Each row below holds a small network's activations on one input, seen along a few directions.
In each table, some parts of the input vary, and every possible input appears once, in random order.
A made-up example of a description, with smaller parts first: ring(8) and (point or line(11) or (values(2) and line(6))).
Shared parts are said once, and a part with two or three values counts as separate values.

A family of inputs:
x1: [ -2.8  14.9 -51.7 -39.2  -3.2 -19.2 -23.8 -15.2  -5.6  37.8  17.7  -5.5
  17.0]
x2: [ 21.8 -31.1   1.4  12.0 -63.2  11.4  14.2  13.6  -8.0 -20.7 -41.5  23.4
  34.7]
x3: [  0.5 -34.4  38.1  25.0  31.4  -2.7  71.8  16.3  -2.9 -28.3 -23.8   1.5
 -41.3]
x4: [-44.0  -0.7  11.6  21.3  59.6  47.9  24.1 -10.0 -19.3 -42.6 -22.8  -1.9
 -15.8]
x5: [ 39.9 -20.5 -19.4 -18.1 -47.0 -40.7 -31.8 -23.6  13.2  37.1  -4.8   1.7
  20.1]
x6: [ 12.9 -12.2   4.5 -26.1 -57.0   0.6 -49.4   5.3  43.7  32.8  65.8 -11.2
   5.9]
x7: [-15.7 -25.9  31.4   9.4 -73.1  49.6  -6.3  36.7  21.5 -26.2  28.8  21.2
  30.5]
x8: [ 24.6 -14.6  17.9  -2.6  46.6 -55.9  10.0 -27.4  13.0  16.2  16.8 -11.9
 -62.8]
x9: [-31.9   6.3 -16.5  -7.5 -24.5  42.5   6.4  12.8 -23.7 -27.0 -26.7  35.3
  31.0]
x10: [ -8.2  46.4  15.7  27.5  19.1  19.5  20.4  32.8 -17.6 -18.2 -37.3  10.4
  16.8]
x11: [ -5.8  12.3 -28.2  -6.1  75.7 -13.2  -6.4 -34.9  -9.0   3.1  21.9 -51.5
 -39.4]
x12: [  8.8  59.4  -4.8   4.4  35.4 -39.8 -29.2  -6.4  -5.2  36.2   5.8 -11.7
   3.2]
Q: Changing only one part turns x3 into x8. The same change can be made to x4. Which row results?
A: x11
Q: Describe the family of inputs behind these rows.
A: values(2) and line(6)
Q: Which other rows does x6 become when the values(2) part takes its other values? List them by row number.
A: x7

A family of inputs:
x13: [ 21.9  -3.3  13.8   8.2 -54.8  -8.6  -3.2  20.5   9.9   9.0 -17.0  16.9
  39.1]
x14: [ 25.6  -0.7  33.1   8.4  71.1 -64.4  -3.6 -38.4  14.1  31.8   7.0 -14.1
 -83.7]
x15: [-52.9   0.6  -3.8  22.9  55.0  64.1  38.8   5.5 -17.9 -48.9 -29.5   9.7
  17.3]
x16: [ 28.1  59.9 -43.5 -15.4  56.9 -69.1 -27.0 -25.2  -6.6  49.4  12.7 -20.6
  -8.6]
x17: [-22.8   3.2  -2.8  30.2  51.4  27.0  47.5  -4.4 -27.2 -50.3 -67.3  23.9
  18.0]
x18: [-11.8  57.7 -55.5  -0.4  43.8   7.9   4.2  -6.4 -48.6  11.5 -59.6 -10.3
  41.5]
x19: [ 12.1 -35.6  24.7   5.4 -58.8  12.7  36.3  33.2  -0.7 -15.9 -28.8  44.7
   5.1]
x20: [ -5.0 -36.9  56.1  38.4  54.4 -23.6  55.2 -15.2 -10.0 -41.6 -28.2  -6.7
 -63.6]
x21: [-53.1  55.9 -46.0 -13.7  43.3  35.7  -3.3   0.5 -43.9   2.5 -22.8 -17.8
  33.7]
x22: [ -5.4  -1.3   9.9   0.1 -54.3  30.1 -17.1  29.2  16.2   1.9  27.3   2.5
  34.4]
x23: [  1.3   2.4  30.7  -2.5  71.3 -30.0 -14.5 -29.9  22.9  24.6  45.7 -28.4
 -86.5]
x24: [-18.3 -34.7  44.2  32.7  59.5  21.3  43.6  -4.6   2.6 -40.0  10.8 -26.9
 -58.6]
x25: [-12.2  58.5 -34.0 -29.3  56.8 -42.0 -35.2 -18.4  -2.0  41.4  51.4 -28.9
 -16.4]
x26: [ 25.9  11.9   7.1  10.4 -52.3 -19.7 -23.3  14.7  15.4  21.2 -11.0   3.4
  55.0]
x27: [ 43.0 -52.1 -43.3 -39.1 -54.2 -41.6 -39.7 -48.3  13.7  36.0   8.5   0.0
   0.8]
x28: [  3.3  18.8   1.8  -1.0 -55.3  16.5 -39.5  23.0  21.7   4.9  33.4 -10.3
  46.0]
x29: [ 20.1 -44.3 -46.2 -51.2 -55.8  -5.9 -56.6 -39.0  18.3  19.2  54.1 -13.8
  -5.5]
x30: [ 21.6 -14.3  18.4   3.3 -60.6   0.0  14.4  26.4   4.7 -13.2 -22.9  31.1
  18.0]
x31: [-10.2 -17.2  15.9  -1.5 -56.3  40.9   3.0  35.4  11.0 -10.6  21.2  16.0
  17.7]
x32: [-11.1 -28.5  19.5  -5.8 -61.3  48.8  20.1  41.6   6.1 -32.6  15.1  29.8
  -3.7]
Q: Changing only one part turns x23 into x14. The same change can be made to x25. Which row results?
A: x16
Q: Describe the family of inputs behind these rows.
A: values(2) and (point or line(4) or ring(5))

A family of inputs:
x33: [ -1.9  44.5 -36.6 -19.2  28.3 -11.9 -40.0 -14.4  -3.0  41.4  22.4 -26.9
   8.6]
x34: [  1.7  14.3  -6.0  -8.1  35.4 -19.0 -14.2 -14.6   4.7  19.2  27.5 -19.6
 -27.9]
x35: [-31.2  27.1   3.7  26.8  84.6   0.6  50.9  -7.2 -40.1 -40.9 -53.0  -0.5
 -10.9]
x36: [ 15.3  -3.6  10.9   2.8  35.7 -40.3   2.8 -20.2   6.2  11.5  10.4 -10.5
 -40.8]
x37: [  3.3  -4.9 -18.5 -14.7 -56.0  14.0 -18.8  11.1   4.1   6.6   4.6  10.6
  40.8]
x38: [  6.8 -21.3  -2.6  -7.3 -53.4  12.9  -5.5  12.4   6.7  -2.3   5.8  13.0
  22.1]
x39: [  8.4 -16.9  31.0  11.1  44.1 -16.3   2.1 -19.3  18.2   0.8  23.7 -15.9
 -60.2]
x40: [ 15.4 -53.1  34.1  10.0 -45.3  18.1  14.7  10.9  20.1 -16.9  -1.3  13.3
 -13.3]
x41: [ 10.1  28.4 -22.2 -13.6  27.0 -38.2 -19.7 -18.6  -4.5  29.1   9.5 -15.1
  -7.9]
x42: [ 13.6 -22.5  27.2   9.5 -48.2   7.2   8.6  27.3  14.4 -10.1  14.6  12.8
   3.9]
x43: [-41.5  -3.3  11.1  23.6   6.0  55.6  53.3  24.1 -30.4 -54.8 -65.0  32.3
  26.3]
x44: [ -0.1  11.4 -32.1 -20.9 -58.2  17.2 -34.1   8.6   3.5  16.4   0.7   6.5
  59.3]
Q: Describe the family of inputs behind these rows.
A: values(2) and (point or line(5))
Q: Changing only the values(2) part turns x43 into x35. The same change can be made to x38. Which row results?
A: x34
Q: Which other rows does x36 become when the values(2) part takes its other values? List them by row number.
A: x42
